A small network was shown many inputs. Here are its activations along a few directions, one row for each input.
Each table varies a few parts of the input and shows all the possible inputs, shuffled.
A made-up example of a description, with smaller parts first: ring(8) and (point or line(11) or (values(3) and line(6))).
Shared parts are said once, and a part with two or three values counts as separate values.

Table:
r1: [ 2.66 -1.48 -0.97 -0.78 -0.64 -3.37  2.68 -1.89  4.12  0.74  0.69 -6.31]
r2: [ 1.41 -1.82 -7.37  1.54  2.99  4.01 -3.84 -1.79  0.56 -1.89 -1.10 -1.35]
r3: [ 0.92  0.93  2.82 -0.72  0.33  3.21 -2.60  4.14 -3.59 -4.15  4.93  4.80]
r4: [ 4.08 -2.54 -3.96 -0.85  4.67  4.49 -1.61 -1.16  2.19 -4.94  4.97 -0.89]
r5: [-3.91  3.55  0.17  1.18 -2.63  0.74 -0.26 -0.46 -3.18  3.85 -4.00  5.88]
r6: [-2.39  0.82 -0.48  0.79 -1.62  1.98 -4.28  3.16 -4.98 -2.27 -1.24  5.26]
r7: [-4.45  2.87  5.41 -0.54 -3.91 -3.27  0.87 -0.57 -3.24  3.89 -5.08  0.06]
r8: [ 0.27 -0.56  6.49 -0.67 -0.13 -2.27  2.85  5.92 -0.68 -1.43  4.56  2.56]
r9: [-0.54  2.39  6.03  0.01 -4.41 -4.45  2.70  3.19 -1.63  1.23  0.51 -0.50]
r10: [ 3.33 -4.05 -0.28 -1.23  3.33 -0.89  2.23  0.99  5.53 -2.48  4.55 -3.51]
r11: [-0.94 -0.03 -1.64 -0.15  0.54 -1.74  1.98 -5.80  2.18  3.96 -4.98 -5.86]
r12: [-0.43 -0.08 -6.22  1.42  1.48  1.55 -0.73 -5.72  2.71  3.49 -3.82 -0.14]
Describe the family of inputs behind these rows.
Answer: values(2) and ring(6)
The inputs of r8 and r9 match in every part but the ring(6) part. If r10 is changed in the same way as r8 into r9, which row does it become?
Answer: r1
Which other rows does r4 become when the values(2) part takes its other values? List them by row number.
Answer: r3

Table:
r13: [ 2.17 -4.22 -2.89  0.30  3.03 -0.41 -0.95 -0.83  4.28 -1.70  0.44 -6.01]
r14: [ 1.28 -3.78 -1.94 -1.17  2.34 -0.38  1.99 -0.86  2.08 -0.20  0.80 -3.75]
r15: [-1.32  1.70  4.44 -2.53 -3.38 -2.13  0.85  2.87 -2.03 -0.61 -0.05  0.10]
r16: [ 4.28 -2.39  1.98 -1.36  3.37  1.35 -0.22  3.46  1.53 -5.36  8.52  1.79]
r17: [ 2.71 -0.76 -3.88 -0.22 -0.52 -2.06  1.25 -3.60  4.69  1.61  0.25 -4.48]
r18: [ 0.09 -3.12 -4.60 -0.47  2.60  2.45 -1.04 -1.77  0.32 -0.11 -0.88 -0.65]
r19: [-3.94  1.63  1.76  0.86 -1.55 -0.56 -0.52 -1.44 -3.10  1.65 -2.27  2.99]
r20: [-1.32  2.65  2.56  0.10 -1.25  1.02 -3.20 -0.04 -5.36  1.39 -2.38  0.57]
r21: [-2.35  1.88  0.14  2.65 -3.43  0.12 -0.66  4.86 -4.02 -0.51 -0.20  3.91]
r22: [ 3.31 -1.79 -0.62 -0.43  3.37  4.45 -2.83  2.33 -0.15 -5.43  6.52  4.85]
r23: [-2.92  1.39  4.53  0.16 -1.86 -3.47  2.47 -0.73 -1.12  1.32 -0.62 -0.09]
r24: [-3.01  1.57  2.27  0.87 -1.45  0.10  0.30  0.59  0.15  4.58 -3.06  5.77]
r25: [-1.06  1.60  4.83 -0.07 -0.95 -3.11  4.05  1.35  1.55  4.00 -2.07  2.83]
r26: [ 1.48  0.04 -1.85 -0.12  1.72  0.59  3.02 -3.65  3.87  0.41  0.84 -4.43]
r27: [ 0.30  2.26  5.46 -0.58 -1.60 -1.67  0.19  0.40 -3.64  0.63 -1.12 -2.32]
r28: [-1.49  1.46  2.94  1.92 -3.77 -2.55  2.26  5.66 -2.03 -0.75  1.59  0.75]
r29: [ 1.96 -2.95 -5.65  0.87  4.15  1.75 -3.20 -1.74  2.02 -2.39 -2.05 -2.59]
r30: [ 1.54 -0.17 -6.45  0.59 -0.36  0.82 -1.87 -4.63  3.09  1.36 -1.48 -1.22]
r31: [ 0.68  1.10 -4.67  0.37  2.67  2.86  0.26 -4.34  1.79  0.30 -1.04 -1.22]
r32: [-2.40  1.90  1.63 -1.75 -3.15  0.82 -2.17  2.13 -3.93 -0.17 -1.74  3.19]
The inputs of r21 and r28 match in every part but one. If r31 is changed in the same way as r21 into r28, which row does it become?
Answer: r26
Describe the family of inputs behind these rows.
Answer: values(2) and (point or line(4) or line(5))
Which other rows does r32 become when the values(2) part takes its other values? List them by row number.
Answer: r15
